Each row below holds a small network's activations on one input, seen along a few directions.
Each table varies a few parts of the input and shows all the possible inputs, shuffled.
A made-up example of a description, with smaller parts first: one of 3 separate values, together with either a single point or one of 11 places along a line or (one of 4 places along a line, together with one of 5 places around a ring).
Shared parts are said once, and a part with two or three values counts as separate values.

Other details of the inputs shift rows strongly along three fixed directions, in all tables alike. That doesn't count.

Rows:
r1: [ 57  24 -23 -64  43 -23  14   5 -51 -44 -24 -37  16]
r2: [  0  17 -25 -10 -29 -17  20   1 -25  -3  -8  11  -7]
r3: [-15   1  -4  -6 -68   5  13   0   2   2 -13  65 -20]
r4: [-53 -21  44  65 -31  31 -47 -16  80  53  26  17 -28]
r5: [ 20  -6  -8 -42   9   5  18  10 -51 -36 -15   5  15]
r6: [ -9 -28 -30  44  43 -33  23   4  43 -10 -17  -9  53]
r7: [ 17 -16 -11   3  26 -57  19   1  81   2 -33 -31  52]
r8: [-14 -21  22  28  88  -5 -53  11  -4   4  47 -71  12]
r9: [-35  15  -5  48 -70  29  31 -11  12   0 -23  92 -39]
r10: [  4  -8  -9 -21 -26  21  29  -2 -17 -22 -25  45  -1]
r11: [-14 -12  12  41  72   6 -49   0  11  14  41 -61   8]
r12: [ 31  31 -10 -50 -20 -21  14   1  -7 -13 -21  -3  -7]
r13: [  4  14 -20   0 -21  14  36  -3 -16  -6 -18  51 -12]
r14: [-26  -3  20  38  33  -5 -50   6  28  35  39 -53   3]
r15: [-44 -19 -11  97 -22  -5  29   3  89  18 -39  59  24]
r16: [ 35  48  28 -30  38  26 -51 -14 -47  -8  25 -63 -39]
r17: [ 13  55  35 -12  -2  55 -48 -27 -11   6  30 -12 -58]
r18: [-35 -15  54  72   1  41 -42  -9  53  32   7  -7  -5]
r19: [-10  12  47  44   9   0 -47 -12  75  42   9 -52 -12]
r20: [  1  -5 -16 -10 -30  15  19  -9 -20 -27 -11  55  -7]
r21: [-33 -12  47  50  -9  28 -43  -2  72  54  25 -15 -11]
r22: [-13  -7  11  18  54 -13 -51  -2  15  25  50 -76  13]
r23: [ 10 -38  -8  15  21 -50  22  20  44   7 -30 -34  59]
r24: [-28 -42  -8  44 -30 -24  17  -3  84  18 -26  38  30]
r25: [ 18  22  36 -50  21  22 -50  10 -58   9  55 -62 -28]
r26: [-22  18 -21  10 -67   6  26  -7  13  11 -11  62 -27]
r27: [ 38   7 -34 -68  27 -35  23   6 -57 -17   8 -33  20]
r28: [  4 -31 -21  37  49 -35  31   6  43  -3 -23 -12  59]
r29: [ 18  -7  -9 -61  -8 -16  12  14 -42 -18  -8  -8  15]
r30: [ -7 -50 -12  34  40 -32  12  16  35 -15 -29  -4  55]
r31: [-18  19  47   5 -23  76 -45 -21 -16  13  37  15 -49]
r32: [ 28  13 -23 -43   5 -32  22   8 -53  -7  -6 -22   8]
r33: [ -5 -14  21  14  63 -14 -46   4  22  38  41 -78  15]
r34: [ 31  30 -19 -30  -9   4  24  -6  -6 -25 -34  21 -11]
r35: [ -5 -37  -7  24  -1 -33  28  10  74  14 -28  -1  52]
r36: [ 25   1 -16 -30  -5  12  31   8 -33 -25 -15  19   2]
r37: [ -6  -8 -16  -1 -39  17  24  -7  -9 -19 -20  68 -14]
r38: [-27   4 -16   5 -64   1  28  -8  13   6 -11  69 -31]
r39: [ 23   5 -13 -26 -14  16  31   2 -28 -27 -11  26   6]
r40: [ 24 -10 -22 -29  11 -10  14   6 -60 -39 -14   1  11]
r41: [-10  39  38  17  -7  57 -37 -11 -33  21  41   8 -55]
r42: [ -4 -44 -13  18  13 -50   9  13  34   2 -25 -18  48]
r43: [ 22  16 -19 -12   9  -5  29   1 -50 -18 -16   5   3]
r44: [ 27 -11 -16 -75   4 -17  14   5 -46 -26   2 -22  19]
r45: [ -6   2 -23  -4 -11   4  26  -7 -23 -26  -1  42 -12]
r46: [-15  24  25 -20   6  18 -52  -3 -48  13  59 -26 -48]
r47: [  2  17 -25  12 -16   3  25  -2 -32 -17 -14  25  -9]
r48: [ 36   1 -15 -43  19   0  24  18 -56 -35 -11  -8  18]
r49: [-21  15  44 -15 -41  54 -46 -13  -7  31  39   6 -55]
r50: [-18  24  22 -18  -4  26 -48 -16 -37  15  63 -16 -52]
r51: [ 26  11 -24 -54  14 -29  19  13 -53  -9   1 -20  12]
r52: [ 27 -44 -15  15  72 -44  23  25  16 -19 -34 -55  74]
r53: [-38  16  -3  35 -93  14  26 -11  26  20 -19  88 -45]
r54: [ 14  47  33 -36 -11  29 -47 -16  -7  17  35 -31 -56]
r55: [-21   3 -18  15 -34  13  31  -8  -4 -14 -12  69 -26]
r56: [  0 -45  -3  11  14 -45  16  15  41   5 -35 -25  58]
Description of these inputs: one of 2 separate values, together with one of 4 places along a line, together with either a single point or one of 6 places around a ring.
The inputs of r43 and r32 match in every part but the choice among 2 separate values. If r30 is changed in the same way as r43 into r32, which row does it become?
> r3
Change only the place on the line of 4 in r50. List by row number the other rows that result.
> r38, r46, r53
Change only the place on the ring of 6 in r37. List by row number the other rows that result.
> r10, r11, r13, r36, r55
List by row number the other rows that have the choice among 2 separate values and the place on the line of 4 in common with r15.
> r1, r5, r8, r30, r41, r48

Rows:
r57: [ -1 -21   2  11  13 -18   2   4  41   4 -15 -12  27]
r58: [ 17   5 -12 -36  16 -21  -1   4 -29  -9  10 -30   5]
r59: [ 4 12 -3  5 -4 12  8 -6 -4 -7 -7 17 -9]
r60: [-15   9  -6  15 -30  12  11  -5  -2   2  -2  39 -19]
r61: [-12 -26  -1  37  10  -7  10   4  35   2 -19   8  27]
r62: [ -1  10   1   2  -9  19   2  -7  -7  -8  -1  22 -15]
r63: [ 14   1  -8 -36  14 -19  -3   6 -30  -7  11 -28   5]
r64: [ 20   6  -3 -29   8 -10   2   6 -23  -8  -3 -21   6]
r65: [-24  11  61  55  42  48 -80 -10  22  41  56 -55 -31]
r66: [-16   0  -2  10 -30  17   7  -3  -7   2   2  38 -16]
r67: [-14 -28 -12  30  18 -23  13   7  27   1 -11  -1  32]
r68: [  6 -18  -6  10  18 -26  10   4  43   0 -21 -14  33]
r69: [ -8 -27  -6  15   4 -29  13   8  42  10 -17  -3  31]
r70: [ 13  -4  -2 -39  12  -9  -7   5 -31  -7  14 -26   4]
r71: [ -3   6   0  11 -19  14  12   0  -7  -4 -11  27  -8]
r72: [ -7   8   7   2 -17  27  -4  -6 -12  -5   5  26 -22]
r73: [ 19  14   1 -23   6  -3  -2   1 -14  -3   0 -19  -2]
r74: [ 17   2   1 -32   6  -4  -5   2 -25  -8   4 -20   1]
r75: [ 17  12  -4 -18   4  -6   4  -2  -2  -5  -6 -11   1]
r76: [-15  17  -4  17 -31  15   7  -8  -3   5   1  38 -27]
r77: [  7  13  -5 -19  -1  -9  -4  -1 -12   2   9 -13 -10]
r78: [-17  -3   0  10 -30  20   7  -3  -4   1   1  40 -14]
What is each input in this table made of?
> one of 2 separate values, together with either one of 5 places along a line or one of 6 places around a ring
The inputs of r77 and r76 match in every part but the choice among 2 separate values. If r68 is changed in the same way as r77 into r76, which row does it become?
> r62
Change only the place on the line of 5 in r70. List by row number the other rows that result.
> r58, r63, r69, r77
